These are the activations of a small neural network, seen along a few directions. Each row is one input.
In each table, some parts of the input vary, and every possible input appears once, in random order.
Descriptions start from the smaller parts, as in this example, which fits no table here: one of 4 places along a line, together with either a single point or one of 11 places around a ring or (one of 3 separate values, together with one of 8 places around a ring).
Shared parts are said once, and a part with two or three values counts as separate values.

Other details of the inputs shift rows strongly along three fixed directions, in all tables alike. That doesn't count.
To show where, the next rows are all for the same input, with only those details redrawn:
[  6   4 -26   6   0 -31 -20  18  -8   6 -85]
[ 21  -5  24  -3 -27  23  21 -55  27   8  18]
[ 22  -6  18   0 -28  21  22 -52  23   8  20]
[-32  25 -29  -2   6 -31 -40  11   6 -39   5]
[ -8  18 -13  25  -5 -25 -12  -2  13  -5 -30]
[ 41 -36 -26 -56 -10   7   0 -29 -28  17 -26]
[ 16   4   1  26 -15 -12   6 -12  13  19 -59]
[-25  34  20  22 -12  -5 -11 -25  45 -31  36]

Rows:
row 1: [ 11   1  15  -2 -22  18  14 -49  27  -3  25]
row 2: [ 13  -7  13   6 -14  26  29 -12  26  36  49]
row 3: [-10  -7  22  27 -33 -15   6   2   2  44 -47]
row 4: [-18 -13 -15 -37  20  25 -16 -24 -35  -3  21]
row 5: [ 23 -30  22  -2  -9  21   6 -40 -43  41 -28]
row 6: [ 47 -29 -30 -56   1   3  -3 -17 -24  17 -16]
row 7: [  9  31  16  39  -5  15 -11   5  53 -23  48]
row 8: [-54  20 -16 -14  -2 -21  -9  33  -1 -23   5]
row 9: [ 42   6  21   8 -14  29  25  -8  26 -13  40]
row 10: [  2 -11 -19 -51  12  14 -28  34   1  -2  46]
row 11: [ 21  -5  30   6 -49  16  32 -48   3  -4  23]
row 12: [  5  13  16  19   3  -8   9  52  14  16 -16]
row 13: [  2  -2  27  -6  -9   6  20 -23  24  32  44]
row 14: [-26  -2 -10 -46  25  11 -14  -3 -47 -29  23]
row 15: [ -6  -5  -9 -37  32  17   3  -8 -41 -12  30]
row 16: [ -1  10 -17  21  38  -6  -4  50 -36  11 -65]
row 17: [ -6   2  33  39 -13   7  16  -8 -30  19 -55]
row 18: [ -1   6  13  26 -11  -9  38  20  10  38 -41]
row 19: [-32  29  23  37  25  12  -5 -20  18  -6  43]
row 20: [-34  32 -19 -11   5 -32 -23  19  -1 -53   2]
row 21: [-22  33 -26  -7  14 -36 -21  32  -2 -47   8]
row 22: [-30 -10  -6 -54 -16 -12 -14   8 -31 -17  34]
row 23: [ 13 -41 -21 -66  -9   6   1 -11 -29  38 -16]
row 24: [ 36 -34 -21 -62   8   1  18  25 -39  35  -2]
row 25: [ 12   3   7  36 -30 -19  -6 -12   1  14 -48]
row 26: [-14 -59  12  38  13 -21  27  21  21 -18 -31]
row 27: [ 17  -2 -46 -35  14   1 -22   6  -6 -23  44]
row 28: [-23 -57  -1  43  19 -31  -1  23  26 -16 -21]
row 29: [ 19  22 -13  31   4 -15  15  25  13  -6 -23]
row 30: [-13  27  28  46  22  33 -10   3  26  -9  51]
row 31: [  2  11   2  44  29  11  -3  14  -5  23 -21]
row 32: [-24  29  -1   6  42   7 -31  54 -13 -37  16]
What do these inputs look like to the network? -> one of 2 separate values, together with either a single point or (one of 3 separate values, together with one of 5 places along a line)
Changing only the choice among 2 separate values turns row 27 into row 29. The same change can be made to row 28. Which row results? -> row 26
Which other rows does row 16 become when the choice among 3 separate values takes its other values? List them by row number. -> row 24, row 29
Which other rows does row 32 become when the choice among 2 separate values takes its other values? List them by row number. -> row 30
Which other rows does row 16 become when the choice among 2 separate values takes its other values? List them by row number. -> row 31

Rows:
row 33: [ -3   4   1  17 -10 -17   4  15  -6  18 -56]
row 34: [ -7   9 -20 -32   1 -13 -29   0   3 -36  32]
row 35: [  9  14  29  29 -12  22  26  -9  13  22  10]
row 36: [ 40 -31   3  -7   7  18  18 -12 -29  45 -54]
row 37: [  0 -20 -36 -60   9 -11 -15   7 -30 -18  -1]
row 38: [ 11 -13  30   3 -18  24  29 -41   2   9  10]
row 39: [ -1   1  -6  37  -9 -20  -5  23  16   9 -41]
row 40: [-22   8 -17 -22  22   0 -20   8   6 -28  46]
row 41: [-47  40 -18  23  12 -32 -43  22  -2 -40  -8]
row 42: [ -8  -4   1 -18   7   3   4  -8   4 -18  49]
row 43: [-19  19 -22  -4  21 -11 -17  33  -6 -24  13]
row 44: [ 23  -8 -20  -9  -4 -14   2  -3 -17  19 -51]
row 45: [ 13 -14  18 -10  -8  15  14 -18  19  -8  51]
row 46: [ -4  -8 -37  11  10 -34 -17  37 -21  13 -72]
row 47: [ 29 -36 -20 -60  -6   3   1  -5 -21  -3  -1]
row 48: [ 13 -11 -16 -22  16   9  -5  14 -39   4 -20]
row 49: [-11  35  27  54 -21 -10   7 -12  30  12 -19]
row 50: [  3  -3  24  23 -18  10  19 -19  14  26  -4]
row 51: [-21  -2   4   0   4   4 -12  -8  -2 -14  20]
row 52: [  8  -6 -10 -12   9   4  -9   9   9  -5  13]
row 53: [ 10 -12  38  11  -7  25  27 -34   5  11  23]
row 54: [-13   1  12 -19   1   8  -1  -9   1 -12  52]
row 55: [ 21 -12  17  -7  -7  28  20 -22   2  34   3]
row 56: [-25  47  18  75  -1 -11   1  32  48 -18   7]
What do these inputs look like to the network? -> one of 4 places along a line, together with one of 6 places along a line
Changing only the place on the line of 4 turns row 34 into row 44. The same change can be made to row 52. Which row results? -> row 40
Which other rows does row 48 become when the place on the line of 4 takes its other values? List them by row number. -> row 35, row 43, row 56

Rows:
row 57: [-29  -1 -21  25  -9 -54 -24  31  14  -4 -59]
row 58: [ 13  -1 -15   0  16  -4  -6  17  11 -29  23]
row 59: [-18  -2 -12  16  21 -19  -2  52 -44  19 -79]
row 60: [ 25  -3  32  15  -7  28  27 -18 -24  52 -24]
row 61: [ -1   4 -19 -32  16  17 -27   2   5 -37  58]
row 62: [-54  11 -10  19  28 -18 -36  28  29 -50  51]
row 63: [-23  49  28  86   7   0  10  -6  50  -2  -6]
row 64: [  7  -3  -3 -34 -24  -5   2 -22  25 -38  65]
row 65: [  9  17  38  13 -44  21  20 -54  58  -4  52]
row 66: [ 19 -21 -36 -39  25  -2 -31   9 -67   6 -42]
row 67: [ 20 -25 -10 -67 -19   6 -12 -43 -42   6   3]
row 68: [ 2 22 27 32 -2 19 31 -7 19 31  7]
row 69: [ 19 -44   6 -57 -26  15  20 -55 -32   6   4]
row 70: [44 -9 19 13 -5 14 43 12 13 32 -9]
row 71: [-22  25 -17 -16  15   3 -25  39   3 -21  38]
row 72: [-22   9  12  54  16 -11   3  14  -5  -6 -52]
row 73: [ 30 -38  24  10  -4  18  37   3   4  59 -23]
row 74: [-18  10 -42 -38  -3 -29 -31   1 -16 -20  -7]
What do these inputs look like to the network? -> one of 3 separate values, together with either a single point or one of 5 places along a line
A walk changes only the place on the line of 5. It starts at row 59 and steps to row 60. List the rest of the walk in order. -> row 68, row 71, row 70
Which other rows does row 66 become when the choice among 3 separate values takes its other values? List them by row number. -> row 60, row 67
